These are the activations of a small neural network, seen along a few directions. Each row is one input.
In each table, some parts of the input vary, and every possible input appears once, in random order.
A made-up example of a description, with smaller parts first: one of 6 places along a line, together with either a single point or one of 11 places around a ring or (one of 3 separate values, together with one of 5 places around a ring).
Shared parts are said once, and a part with two or three values counts as separate values.

Other details of the inputs shift rows strongly along two fixed directions, in all tables alike. That doesn't count.

Table:
x1: [-31 -58  -4 -21 -40  27  12 -48 -57  22  56 -44 -36]
x2: [ 13  33 -28  34  23 -25 -39  28  75 -68 -42  64  34]
x3: [-11   3  -3  33  13  -8   6  21 -12  52  -4 -24  57]
x4: [-10 -28   0 -13  -6  -2   2 -22 -19  25  24 -14  14]
x5: [-17  64  33  21   9   6  59  14 -21  71 -33 -14  34]
x6: [-25  14  16  49  17 -25  16  39 -13  71 -25 -18  66]
x7: [  2  47  33   8  24 -14  45  19 -14  76 -30 -18  51]
x8: [-37  20   9  42  -9  -9  36   2 -23  59 -20 -21  28]
x9: [  9 -43  18 -39 -31  14  18 -43 -62  34  46 -60 -49]
x10: [ 19 -19  10  -8   1   0   4  -5 -24  21  -3 -42  -7]
x11: [-17 -34  -4   4  -6  -2 -10   3 -27  24  21 -20  12]
x12: [ 12  59 -23  17   6 -25  -5  -6  72 -58 -34  80  22]
x13: [-15 -27  -8   9 -14   2  -2   0 -24  23  32 -19  -2]
x14: [-10  28  34  28  34  -9  22  55 -14  72 -29 -25  47]
x15: [-10  65 -20  23  -1 -12   5  -8  61 -58 -42  76  17]
x16: [ 26  49 -30  13  13 -26 -18 -10  77 -68 -40  70  36]
x17: [ -8  27   8  29  22 -10  32   9  -4  77 -14 -18  82]
x18: [  4  27  26  34  35  -7  21  51 -11  70 -29 -35  55]
x19: [-34 -69  -3   1 -46  15  -8 -20 -60  15  44 -55 -45]
x20: [-10  32  28  17  38   1  27  54 -15  75 -21 -19  51]
x21: [  8  46 -23  30   7 -29 -12   6  67 -55 -41  71  16]
x22: [ -2  69   0  24  26   3  -9  49  63 -54 -51  67   2]
x23: [  1 -63  19 -23 -23  17  -7  -3 -59  30  49 -65 -55]
x24: [ 39  63  -5  -3  31 -13  -2   8  66 -50 -46  55  29]
x25: [ 10 -27 -14 -55 -20  38 -24 -37   9 -90  34  26 -84]
x26: [-14 -32  -1  16 -19  -9  -7   3 -21  20  21 -23  -7]
x27: [ -9 -33  -3   6 -14 -19  -3 -19 -25  19   4 -23   2]
x28: [-14 -55 -40 -28 -39  26 -48 -32   6 -98  44  26 -77]
x29: [ 32 -41 -16 -49 -25  10 -44 -34  15 -96  25  21 -95]
x30: [  5  56 -22  11  19 -12  -4   5  75 -51 -25  84  29]
x31: [ 10  38  26   9  37   3  41  25  -7  75 -20 -26  64]
x32: [ -8  21  21  10  18  10  24  36 -18  57  -2 -19  18]
x33: [  6 -59  20 -51  -9  21   5 -24 -57  34  49 -56 -33]
x34: [  6 -63  19 -34 -20   5  -3 -23 -61  29  30 -65 -47]
x35: [ -3 -21  -1  -8 -17 -16   6 -32 -22  21  13 -18   8]
x36: [  4 -38 -19 -46 -21  39 -40 -16   3 -93  36  21 -92]
x37: [ 22  38 -31  26  17 -30 -28   3  76 -70 -48  66  28]
x38: [ 12 -33 -13 -41 -32  22 -34 -35   5 -94  17  17 -97]
x39: [ 38 -45 -26 -46   1  24 -56  -7  21 -96  28  17 -59]
x40: [  8  -7  17 -28   2  19  19  -8 -21  28  26 -20 -18]
Each input here is: one of 2 separate values, together with one of 4 places along a line, together with one of 5 places around a ring.
Changing only the place on the ring of 5 turns x38 into x36. The same change can be made to x34. Which row results? -> x20
Changing only the place on the ring of 5 turns x17 into x16. The same change can be made to x25. Which row results? -> x5
Start at x31 and move only the place on the line of 4, one step at a time. The first step leads to x33. Which rows follow, in order? -> x40, x25
Which other rows does x2 become when the choice among 2 separate values takes its other values? List them by row number. -> x18
